Here are a small network's activations along a few directions, averaged over the inputs that share one value of a field.
Related values have similar rows: they may be neighbours, one step apart, or belong to one group.

Sez, 9 values:
m8: [  5 -18  -1 -28  43  -2 -42   3 -47  -1 -16   8   2  38  13]
m4: [  15   34    0  -50  -88   25  -30   -2   -2  -16  -15   19  -51  -13
 -117]
m2: [ 87  66  -8  -5 -15 -34   2   6 -52   6  19  71  55 -51  76]
m1: [ 36 -37 -53  78  32 -14  44  -5  22 -21  60 -46  55 -38  34]
m5: [-108  -30   37   25   37   23    6  -15   32  -37   62  -30  -98   72
  -45]
m7: [ 57  22 -60  11  36 -29  10 -10 -21   4  12  11  47 -19  77]
m9: [-75 -36  21 -18 -26  54 -45  31  29  25 -68 -48 -38  26 -51]
m6: [-37 -41  36  33  17 -35  71  -8  68 -22 -30 -50   8  36  22]
m3: [ 21  41  29 -46 -38  12 -15   0 -29  62 -24  65  18 -51 -10]
The values of Sez form a 3 by 3 grid.
Which values are neighbours of m2? Give them in the order they are listed.
> m7, m3
Which values are neighbours of m9? Give them in the order they are listed.
> m8, m4, m5
Each value of Sez is a pair of two hidden parts, and every pair occurs once (3 first parts, 3 second parts).
Changing only the second part turns m8 into m7. m6 has the same second part as m8; what does that change turn m6 into?
> m1

Seze, 6 values:
k5: [  8  72  40 -76 -65  18 -32 -15 -40  26   5  91 -51 -25 -76]
k1: [-74 -22  17 -62  19  31 -60   6  -7  17 -74 -17 -62  76 -34]
k2: [-39 -37 -33  45 -47  49  -6  14  56 -39  31 -78 -45  -8 -98]
k4: [-63 -53  51  70  56 -28  72  -7  58 -32  35 -48  -5  47  43]
k3: [ 66   5 -65  57  78 -37  16  -1 -30 -18  63  -4  61  -6 116]
k6: [102  37  -9 -34 -40 -34  10   3 -37  46 -61  57 102 -85  49]
The values of Seze form a ring.
Which values are neighbours of k4? Give them in the order they are listed.
> k2, k3

Kiruv, 6 values:
b4: [-27  33  30 -72 -45  29 -45  -6 -22  20 -28  44 -62  12 -77]
b1: [-67 -70  -9  49  55  11   9  13  45 -19  -8 -86 -10  53  24]
b5: [-72 -20  29   0 -32  35  -6  -1  40 -26  12 -33 -80  36 -96]
b6: [ 67  55 -22 -60 -33  -1 -40  -1 -58  36 -29  67  27 -45   2]
b3: [ 13 -16   1  65  62 -40  55  -7  12 -21  54 -13  40   7  87]
b2: [ 86  18 -28  18  -7 -34  27   2 -18  10   0  21  86 -62  61]
The values of Kiruv form a ring.
Which values are neighbours of b4? Give them in the order they are listed.
> b5, b6
